These are the activations of a small neural network, seen along a few directions. Each row is one input.
In each table, some parts of the input vary, and every possible input appears once, in random order.
Descriptions start from the smaller parts, as in this example, which fits no table here: values(2) and (point or ring(9) or (line(4) and ring(8))).
Shared parts are said once, and a part with two or three values counts as separate values.
In the rows, 128 means zero.

A family of inputs:
r1: [ 72 163 110  85  28 114 126 112 139 141 202 149 121]
r2: [150 108 178 145 116 148 159 124 158 201 152 143 125]
r3: [105 132 172 135 157 196 152 132 155 132 177 121 105]
r4: [134  95  88 134 142 159 149 155 118  47  66 122 147]
r5: [ 92 140 120  81  31 153 150 130 139 119 208 143 101]
r6: [ 53 134 132 154 117 117 141 127 121 116 182 149  81]
r7: [179 133 103 120 198 114 106 129 102 142  43 137 172]
r8: [ 69 144 155 103 166 137 109  91 158 162 154 140 117]
r9: [ 65 139 109 124 113 130 103  88 134 145 178 154  86]
r10: [ 69 133 166 121 182 151 141 113 136 135 166 132 107]
r11: [127 124 166 160 187 137 121 155 136 191 168 161  88]
r12: [ 77 138 163 119 110 142 140  83 166 183 130 131 137]
r13: [ 80 139 109 131  70 144 111  90 151 161 175 131 118]
r14: [143 125 183 175 151 148 173 158 148 171 157 157 108]
r15: [183 127 116 130 218 105 121 175 108 111  62 112 142]
r16: [203 117 137 115 103  54  82 103  85 128  75  71 161]
r17: [ 82 130 186 142  97 161 168 126 173 152 135 120 138]
r18: [117 121  64 154 162 101 139 154 119  48  59 139 147]
r19: [114 126  59 113 158 103  99 119 127  83  45 135 146]
r20: [205 136 130 122 160  77  48  99  72 110  89 104 137]
r21: [125 141 154 149 175 122 109 112 143 212 160 167 123]
r22: [235 101 148 113 110 119  87 125  87 102  99  65 154]
r23: [ 64 172 105  69  77 112  98 124 125 128 215 163  89]
r24: [128 119 164 146 116 114 147 101 150 227 138 154 145]
r25: [208 123 108 151 147 135 156 164 133 130  51  94 188]
r26: [ 66 160 115  88  96 132 130 138 115  99 215 171  67]
r27: [ 80 155 136 110  58 155 161 161 121  91 214 149  80]
r28: [119 109  66 108 113 109 114 119 148  96  31 113 168]
r29: [ 85 105 132 130  66 155 159 100 144 133 175 126 119]
r30: [145  98  73 134 106 164 131 152 140  74  59 121 175]
r31: [184 117 100 119 160 126 110 133 127 156  36 101 182]
r32: [ 97 111 130 137 111 172 149 127 132 106 203 132  89]
r33: [196 113 120 161 182 126 177 174 117 102  58 109 164]
r34: [207 136 132 151 165  68  85 146  71  81 104  85 121]
r35: [223 116 149 151 135  82 130 138  82  63  99  79 131]
- What is each input in this table made of? => ring(5) and (values(3) or line(4))
- Which other rows does r2 become when the ring(5) part takes its other values? List them by row number. => r11, r14, r21, r24
- List by row number the other rows that have the ring(5) part in common with r14. => r3, r4, r27, r32, r33, r35

A family of inputs:
r36: [ 84 142 163 127  98 149 150 138 137 150 227 153  78]
r37: [190 109 136 161 178 121 132 127 118 144  67 108 159]
r38: [ 17 138 142 134 113 187 160 131 189 162 184 160  98]
r39: [ 94 149 175 114  91 118 114 103 144 196 214 160  88]
r40: [178 113 132 153 191 110 122 135 115 136  56 116 152]
r41: [120 122  95 113  88 131 120 116 124  88 140 125 124]
r42: [167 126 134 138 145 121 129 129 122 126  92 108 152]
r43: [162 130 121 127 155 115 122 140 115 122  86 114 151]
r44: [117 132  86 101 101 117 112 131 113  82 132 131 123]
r45: [141 123 109 118 129 116 123 131 113  95  97 122 140]
r46: [138 124 115 122 118 123 122 127 118 106 111 112 142]
- What is each input in this table made of? => values(3) or (values(2) and line(4))
- Which other rows does r45 become when the values(2) part takes its other values? List them by row number. => r46
